W =
[[ -7 -15   0  17  -9 -14  -3  -9]
 [ -5  12 -26   4  13  -8  -3 -13]
 [ -2 -12   1  16  -5 -13   9   4]
 [  3 -12  23  -5  -9  10  -8  22]
 [ -7  11 -24   5  12  -7 -11  -9]]
Indices start at 1.
(1, 1): -7
(3, 7): 9
(5, 7): -11
(1, 2): -15
(2, 1): -5
(5, 2): 11
(4, 1): 3
(5, 6): -7
(3, 8): 4
(2, 6): -8
(1, 7): -3
(2, 7): -3
(4, 3): 23
(2, 2): 12
(4, 2): -12
(2, 3): -26
(4, 4): -5
(3, 6): -13
(1, 8): -9

X =
[[-12, 9, 5, -8, 18, -16, 14, 13, -14, -4, -3, -3, 2],
[8, 7, -2, -9, -19, 10, -12, -13, 7, -11, -3, -4, -1],
[-12, -4, -14, 2, -15, -16, -12, 18, -13, 3, -1, -11, -8],
[-15, 3, 0, -10, -11, -21, -7, 17, -21, -2, -14, 9, 3],
[12, 8, 3, -10, -13, 15, -8, -17, 13, -12, -5, -7, 3],
[11, 5, -12, -3, -17, 14, -14, -15, 13, -5, 19, -6, -15],
[-16, -19, -6, 8, -13, -22, -11, 22, -19, 11, -1, -5, -5],
[16, 10, 2, -7, -5, 22, -3, -26, 19, -12, 10, -10, -5],
[-6, -13, -14, 6, -17, -10, -17, 11, -8, 9, 14, -3, -15],
[-16, 4, -12, -3, -14, -19, -8, 19, -17, -1, -9, -11, -4],
[-10, 14, -16, -9, -19, -12, -10, 12, -10, -6, -4, -3, -5],
[-8, 24, 3, -15, 14, -7, 14, 3, -7, -13, -4, -2, 2],
[17, 1, -2, -4, -13, 21, -12, -23, 19, -8, 11, -8, -7],
[-12, -10, 2, 3, -3, -11, -6, 3, -13, 1, 4, -7, -11],
[-19, 13, -1, -9, 10, -23, 10, 20, -20, -2, -4, 2, 0],
[-6, 23, -10, -14, -14, -4, -6, 3, -4, -14, -10, -7, 0]]
Indices start at 1.
row 1 col 1	-12
row 8 col 8	-26
row 7 col 4	8
row 3 col 2	-4
row 12 col 1	-8
row 12 col 11	-4
row 10 col 4	-3
row 3 col 8	18
row 15 col 11	-4
row 2 col 6	10
row 11 col 8	12
row 12 col 4	-15
row 8 col 11	10
row 15 col 12	2
row 16 col 11	-10
row 16 col 2	23
row 3 col 12	-11
row 9 col 5	-17
row 12 col 9	-7
row 7 col 1	-16
row 1 col 6	-16
row 13 col 6	21
row 16 col 1	-6
row 15 col 8	20
row 14 col 13	-11
row 11 col 1	-10
row 2 col 10	-11
row 4 col 11	-14
row 14 col 7	-6
row 12 col 7	14
row 8 col 1	16
row 7 col 7	-11
row 6 col 3	-12
row 6 col 9	13
row 3 col 5	-15
row 10 col 2	4
row 5 col 2	8

B =
[[ 160.63   25.84 -204.25  110.62  183.23    2.33]
 [ -12.33  -89.93   18.11  -99.88  -13.75    0.22]
 [ -59.02   25.16   40.32   66.29  110.11   52.66]
 [  67.35   11.23   56.63    7.44   35.41   32.63]
 [-125.83  100.16    1.69  -66.12   62.72  -28.08]
 [  55.52   55.78   15.67   76.35  -41.84  146.93]
 [ -44.73   -3.20  -21.00  -16.14  114.85   40.29]
 [ -20.46   80.09  -10.61  -38.60   65.37   38.49]
 [  98.62   42.68  -32.40   17.54  -52.40  130.62]
 [-115.44  -23.45  121.46  134.96  110.76   26.65]
 [  38.13   51.49  111.63  132.89  -44.90   24.70]
 [ -43.46  -25.52  -24.58  -31.11  135.69   44.35]]
Indices start at 1.
(1, 1) -> 160.63
(10, 5) -> 110.76
(4, 3) -> 56.63
(2, 2) -> -89.93
(6, 4) -> 76.35
(4, 4) -> 7.44
(3, 4) -> 66.29
(5, 3) -> 1.69
(6, 3) -> 15.67
(8, 5) -> 65.37
(1, 5) -> 183.23
(2, 5) -> -13.75
(10, 3) -> 121.46
(3, 6) -> 52.66
(7, 3) -> -21.00
(2, 4) -> -99.88
(9, 5) -> -52.40
(8, 3) -> -10.61
(9, 2) -> 42.68
(2, 1) -> -12.33
(7, 6) -> 40.29
(1, 3) -> -204.25
(11, 2) -> 51.49
(12, 4) -> -31.11
(5, 1) -> -125.83
(7, 1) -> -44.73
(11, 5) -> -44.90
(5, 5) -> 62.72
(9, 4) -> 17.54
(11, 6) -> 24.70

arr =
-6,-6,23,-15,-17,0,15,0,-16,-1
-5,16,-8,10,12,-3,-12,5,18,14
8,-6,4,7,-13,-3,-7,-9,-1,9
-2,9,-7,1,32,-4,-10,12,11,4
1,6,-4,1,32,-5,-4,13,5,-2
-10,-16,0,-16,7,14,12,4,-9,-10
Indices start at 1.
(1, 1) = -6
(2, 7) = -12
(1, 3) = 23
(2, 4) = 10
(6, 9) = -9
(5, 1) = 1
(3, 3) = 4
(2, 3) = -8
(3, 6) = -3
(4, 3) = -7
(2, 1) = -5
(1, 2) = -6
(2, 10) = 14
(3, 10) = 9
(5, 6) = -5
(5, 7) = -4
(2, 8) = 5
(5, 10) = -2
(3, 5) = -13
(4, 4) = 1
(1, 10) = -1
(4, 5) = 32
(5, 4) = 1

data = ((-119, 549, 311, 44, -188, -740, -891, -257, 274, 185, -4, -156, -639, -904), (29, -64, -428, -932, -468, 422, 444, 67, -57, -541, -958, -538, 142, 254), (-761, -809, 77, 563, 206, -32, -267, -837, -811, -111, 253, 108, -11, -217))
Rows and columns are counted from 1.
row 1 col 1 = -119
row 1 col 8 = -257
row 3 col 3 = 77
row 2 col 2 = -64
row 1 col 10 = 185
row 1 col 6 = -740
row 1 col 5 = -188
row 1 col 2 = 549
row 2 col 6 = 422
row 3 col 13 = -11
row 2 col 5 = -468
row 3 col 7 = -267
row 2 col 13 = 142
row 1 col 3 = 311
row 3 col 1 = -761
row 2 col 9 = -57
row 2 col 10 = -541
row 3 col 8 = -837
row 2 col 14 = 254
row 3 col 9 = -811

x =
[[1, 20, 14, 3, 12, -6, 21, 5, 21, -10, -11, -2],
[-23, 11, 21, -25, -9, -27, 21, 5, 22, -4, 16, -17],
[14, -4, 3, 14, -15, 4, 5, -15, 2, -18, 26, -27],
[-27, -7, -4, -28, 18, -25, -2, 23, -9, 21, 5, -3],
[8, 16, 21, 6, 16, -2, 20, 9, 20, 23, -11, 6],
[5, -1, -7, 7, 3, -6, -6, -5, -4, -4, 7, -15],
[27, 16, 7, 23, 2, 29, 12, -7, 20, 7, -20, 9],
[8, -15, -20, 8, 11, 21, -18, 7, -21, 12, -16, 20],
[-8, 11, 18, -4, 8, -7, 12, 5, 21, -9, 11, -8],
[-28, 0, 1, -28, 16, -31, 0, 21, -2, 19, 1, -1],
[31, 13, 13, 27, 2, 21, 14, -5, 16, -10, 8, -5],
[-20, -15, -7, -28, -11, -18, -19, 7, -16, 6, 8, 17]]
Rows and columns are counted from 1.
(1, 1) => 1
(8, 1) => 8
(2, 1) => -23
(6, 11) => 7
(5, 7) => 20
(12, 1) => -20
(5, 4) => 6
(3, 7) => 5
(4, 11) => 5
(12, 10) => 6
(11, 5) => 2
(12, 5) => -11
(3, 11) => 26
(5, 9) => 20
(8, 6) => 21
(8, 4) => 8
(10, 10) => 19
(2, 3) => 21
(6, 7) => -6
(9, 7) => 12
(11, 2) => 13
(8, 9) => -21
(12, 6) => -18
(7, 11) => -20
(5, 8) => 9
(8, 7) => -18
(2, 4) => -25
(11, 12) => -5
(9, 1) => -8
(10, 8) => 21
(6, 12) => -15
(1, 9) => 21
(4, 4) => -28
(2, 7) => 21
(6, 4) => 7
(7, 5) => 2
